These are the activations of a small neural network, seen along a few directions. Each row is one input.
Each table varies a few parts of the input and shows all the possible inputs, shuffled.
Descriptions start from the smaller parts, as in this example, which fits no table here: one of 4 places along a line, together with either a single point or (one of 2 separate values, together with one of 5 places around a ring) or one of 11 places around a ring.
Shared parts are said once, and a part with two or three values counts as separate values.
In the rows, 128 means zero.

Other details of the inputs shift rows strongly along two fixed directions, in all tables alike. That doesn't count.

Rows:
r1: [130 106 150 105 152 106 116 133 125 144 160]
r2: [127 114 119 117 141 107 109  89 100 130 133]
r3: [148 151 136 155 109 155 158 129 171 128 118]
r4: [142 143 123 142  85 125 151 118 160 118  93]
r5: [ 76 123 130  97 114 183 103 231  84  89 110]
r6: [119 111 126 112 140 103 111  91 113 137 129]
r7: [149 138 131 158  76 144 148 141 158 133 117]
r8: [123 115 131 117 125 100 109 114  96 154 127]
r9: [149 156 120 137 112 130 155 124 176 119  98]
r10: [124 117 138 106 157 118 116 122 128 153 161]
r11: [ 83 137 122 125 143 185 105 230  78  77 122]
r12: [129 102 129 120 143 119 108  94 105 140 163]
r13: [142 151 108 152 122 132 158 117 152 119 110]
r14: [153 143 133 133 111 117 151 136 169 111  99]
r15: [121 126 135 117 159 111 120 104 108 149 129]
r16: [125 115 127 128 160 122 127 111 109 151 170]
r17: [138 130 126 149  97 147 144 119 170 118 120]
r18: [124 128 121 134 158 101 116 101 102 134 144]
Description of these inputs: one of 2 separate values, together with either one of 4 places along a line or one of 5 places along a line.
List by row number the other rows that have the choice among 2 separate values in common with r1.
Answer: r3, r5, r7, r10, r11, r12, r16, r17

Rows:
r19: [100 126 137  99 111 187 121 235 109 126 116]
r20: [100  88 141 106 142 123  86  88 104 141 170]
r21: [108 137 119 140 151 191 132 213 104  92 143]
r22: [202 149 142 202  92  97 162  63 188 142 134]
r23: [123 100 138 123 151  81  82 103  86 126 154]
r24: [102 122 153 107  95 197  99 216  98 111 103]
r25: [143 184 117 184  49 229 201 209 216  76  84]
r26: [ 98 111 114  89  93 133 109 206  96  74  93]
r27: [155 178 127 178  45 174 193 227 196  91  65]
r28: [ 90 119 104 127 149 131 114  85  68 177 160]
r29: [ 87 146 118  91 158 171 121 149 118  93  83]
r30: [104 146 109 114 184 158 125 143 109  77  89]
r31: [120 120 138 109 212 112 120 122 121 144 188]
r32: [198 127 161 185  79  69 164  35 190 183 141]
r33: [125 100 146 139 172 132  99  99  85 139 184]
r34: [119  82 104 104 165 110 100  89 100 106 179]
r35: [106  80 113  82 141 116  99  86 108 128 176]
r36: [202 131 102 167  85  74 164  47 200 112 131]
r37: [112  82 153  90 123 107  80 100 103 160 149]
r38: [112  88 155 108 126  73  88 108  89 147 141]
r39: [ 86 148 132  96 153 191 129 226 137  96 123]
r40: [146 178 129 193  33 242 180 196 209  62  68]
r41: [184 178  95 212  88  88 182  48 165 155 109]
r42: [214 155 130 199 106  76 188  54 207 168 157]
r43: [112 122 142  79 174  66 111  94  89 148  99]
r44: [104 124 122 125 134  79 112 104  53 180 131]
r45: [121 116 156  88 177  69 118 143 118 172 158]
r46: [ 84 144 107 114  92 186 116 201  75 127  77]
r47: [ 89 143 130  68 134 173 112 195 108  93  44]
r48: [115 153 114 104 171 118 116 151  94  86  75]
r49: [187 113 118 136  54  99 162  42 223 147 123]
r50: [102 121  96 150 174 124 115  87  61 158 162]
r51: [112  90 132 128 165 116  87  90  97 120 172]
r52: [184 150 146 140 102 109 181  90 243 175 127]
r53: [133 130 141 103 198  78 114 137 112 150 170]
What do these inputs look like to the network?
Answer: one of 5 places around a ring, together with either one of 2 separate values or one of 5 places along a line
Changing only the place on the ring of 5 turns r43 into r29. The same change can be made to r32. Which row results?
Answer: r40
A walk changes only the place on the ring of 5. It starts at r35 and steps to r34. List the rest of the walk in order.
Answer: r36, r26, r49
